These are the activations of a small neural network, seen along a few directions. Each row is one input.
Each table varies a few parts of the input and shows all the possible inputs, shuffled.
A made-up example of a description, with smaller parts first: one of 3 separate values, together with either a single point or one of 11 places around a ring or (one of 5 places around a ring, together with one of 6 places along a line).
Shared parts are said once, and a part with two or three values counts as separate values.

Other details of the inputs vary at random and push rows far along two fixed directions, the same in every table; ignore that.

A family of inputs:
R1: [ -3  12   1  11  -2 -21   3   5  -4   4  -3   1]
R2: [ 28  25 -21 -21   3  24  -1 -47   9  -7 -11  26]
R3: [-1  0  5 19  6 -4  0 15  3 -1 -5 12]
R4: [ -9 -15  21 -12   0  16 -13  27 -24  -4  35 -38]
R5: [ 25   4 -33 -24   0  10 -19 -45  15   0 -13  24]
R6: [-7 -2  1 16  1 -7  5  7  7  8 -1  8]
R7: [ -9 -10  10  14   2  -5   4   1   3  -2 -13   8]
R8: [-9 -3  4 18  8 -4  2 10  6  5 -5 10]
R9: [-7 17 13 -5  4 -9 12  4 16 -1 -1  8]
R10: [ -6  -8   4  10  -8 -12  14   0   1   4 -13   3]
R11: [ 19 -10 -20 -30  -8  48 -17 -27 -20  -6  26 -27]
R12: [ -2   6   6  10  -7 -16   6   1   1  -1 -14  -5]
R13: [-10 -10   2  -7   3 -16  -5  10  16  13  -5  17]
R14: [  1   5   7  13   2 -12   6   5   1  -7 -15  -5]
R15: [ -6   0  -3  14  -2 -10  12   9   3  11  -5   5]
R16: [ -6   3   2  16   6 -10   0   6  12  -2  -3   0]
R17: [ 21   1 -31 -30 -10  43 -14 -12 -28  -9  29 -25]
R18: [-10 -17   8 -11  -2 -18  -3   0  14   7 -13  14]
R19: [ -7  -4   0  -8   1 -23  -8   5  22   5  -3   7]
R20: [  2   1  12  16   2  -9  -2   3   7  -8 -12  -1]
R21: [  0  11   2  13   7 -17   2   9  -4  -1  -5   2]
R22: [ -4   5  -2  13  -3 -10   9  13  -3   6  -7   8]
R23: [ 28  11 -33  -1   5  24 -13 -46   4  -8 -12  17]
R24: [  1   5   4  18   4 -11  -2  11   9  -8  -3   2]
R25: [ -2  -4   7  12   0  -8  10   8  -6  -6 -17   6]
R26: [ -8  -9   8  12  -5  -9   8  -2   5   2 -10   6]
R27: [-1  4  0 16  6 -6  8 17 -3  1 -9  9]
R28: [-17  -4  32 -35   0  17   1  22 -17   3  37 -32]
R29: [  0   9  -1  15   5 -14   6  13   2  -7  -7  -2]
R30: [ 30  18 -48  -2  -2  15  -3 -39   4  -3  -4  16]
R31: [ -8  -3   5 -10   4 -26 -11   2  15  11  -1  10]
R32: [-9 11 15 -4  6 -2 14  9 10  6 -3 18]
R33: [ 24  17 -22 -21   1  28   4 -45   3  -7 -13  37]
R34: [-11 -30  26 -14  -6  25  -6  26 -26  -9  22 -33]
R35: [ -7   4   6  15   8 -13  -4   2   5   3  -1   3]
R36: [ 21  -8 -23 -31 -11  44 -10 -25 -23  -4  22 -29]
R37: [-14 -18  14 -14  -7  16  -5  24 -13  -1  36 -45]
R38: [ -4   6  -1  12  -1 -20   6   0   2   9  -1  -2]
R39: [-15 -24  20 -18 -15  17   3  25 -31  -2  20 -36]
R40: [ -6   5   4  14   2 -18   0  -1   7   7   2   1]
Description of these inputs: one of 5 places around a ring, together with either one of 2 separate values or one of 6 places around a ring.
The inputs of R9 and R2 match in every part but the place on the ring of 5. If R17 is changed in the same way as R9 into R2, which row does it become? -> R12
A walk changes only the place on the ring of 5. It starts at R25 and steps to R14. List the rest of the walk in order. -> R29, R21, R27

A family of inputs:
R41: [  2  -6 -12   2  -4  -5  -8  -1   2   2   4  -6]
R42: [ 2  6  0 -5  1  3  4 -1  1 -4  3 -1]
R43: [ 5  8 -3  1 -1  1  0 -3 -1 -1  3 -6]
R44: [ 0  2  3 -5 -3  7  6 -3 -1 -3 -1  3]
R45: [ -4  15   7  40   3 -47  18  -3  29   1 -45  41]
R46: [  1  -5 -13   2  -2  -6  -8  -2  -1   5   6  -4]
R47: [ 1 -5 -2  5  2 10  1  2 -3 -1 -1  2]
R48: [ 4 -3  1 -2 -4  3  3 -5 -5 -2 -6 -1]
R49: [ 4  0 -4  7  0  3 -4  0 -5 -6  1 -4]
R50: [ 1  5 -1 -4  5  6  2  4 -1 -1  3  4]
R51: [ 4  7 -3  3 -1  3  0 -1  0 -2  5 -3]
R52: [-36 -19  46  16   1 -23   7  57  -7   3  12 -34]
R53: [ 2 -4  0  4 -2  5  2 -5 -2 -2 -4 -6]
R54: [ 5  2 -4  6  0  0 -4 -4 -5 -4 -2 -7]
R55: [  1  -6 -14   3   0  -3  -9   4   0   5   5  -1]
R56: [ -3  -6   2 -15   4   1  -8  -1   9   5   3   9]
R57: [ -2  -4   3 -17  -1  -3  -7  -9  10   4   0   1]
R58: [ 2 -4  0  0  0  8  1  3 -6 -1 -3  6]
R59: [-1  4  3 -5 -1  6  6 -3 -3  0  0  4]
R60: [ 3  2 -3  6  2  2 -4  0 -7 -3  3 -3]
R61: [ 2 -2  1 -1 -2  5  3 -2 -7 -1 -2  3]
R62: [ 1  7  0 -5  3  2  4 -1 -2  0  5  0]
R63: [-1  2  2 -4  1  9  4  2 -3  0 -1  7]
R64: [ -3  -4   3 -16   2  -2  -6  -7   8   6   4   6]
R65: [ 3  6 -3  3  3  5 -1  5 -2  1  6  1]
R66: [ 0  4  3 -6 -4  5  5 -5 -2 -1 -4 -1]
R67: [ -2  -5   2 -16   0  -1  -6  -6  11   2   2   5]
R68: [ 0 -3 -1  5  0  6  2 -3 -4  0  0 -1]
R69: [ 1 -5 -1  5 -1  7  2 -2 -2 -4 -2 -2]
R70: [ 2  7  0 -6  1  1  3 -4  0 -2  0 -4]
R71: [  3  -5 -12   0  -4  -7  -9  -4   1   4   1  -9]
R72: [ 3  8 -2  2  1  2  0  0 -3  1  8 -2]
What do these inputs look like to the network? -> one of 4 places along a line, together with either one of 2 separate values or one of 6 places around a ring
The inputs of R66 and R44 match in every part but the place on the line of 4. If R43 is changed in the same way as R66 into R44, which row does it become? -> R51
Which other rows does R50 become when the place on the line of 4 takes its other values? List them by row number. -> R42, R62, R70
Which other rows does R57 become when the choice among 2 separate values takes its other values? List them by row number. -> R71
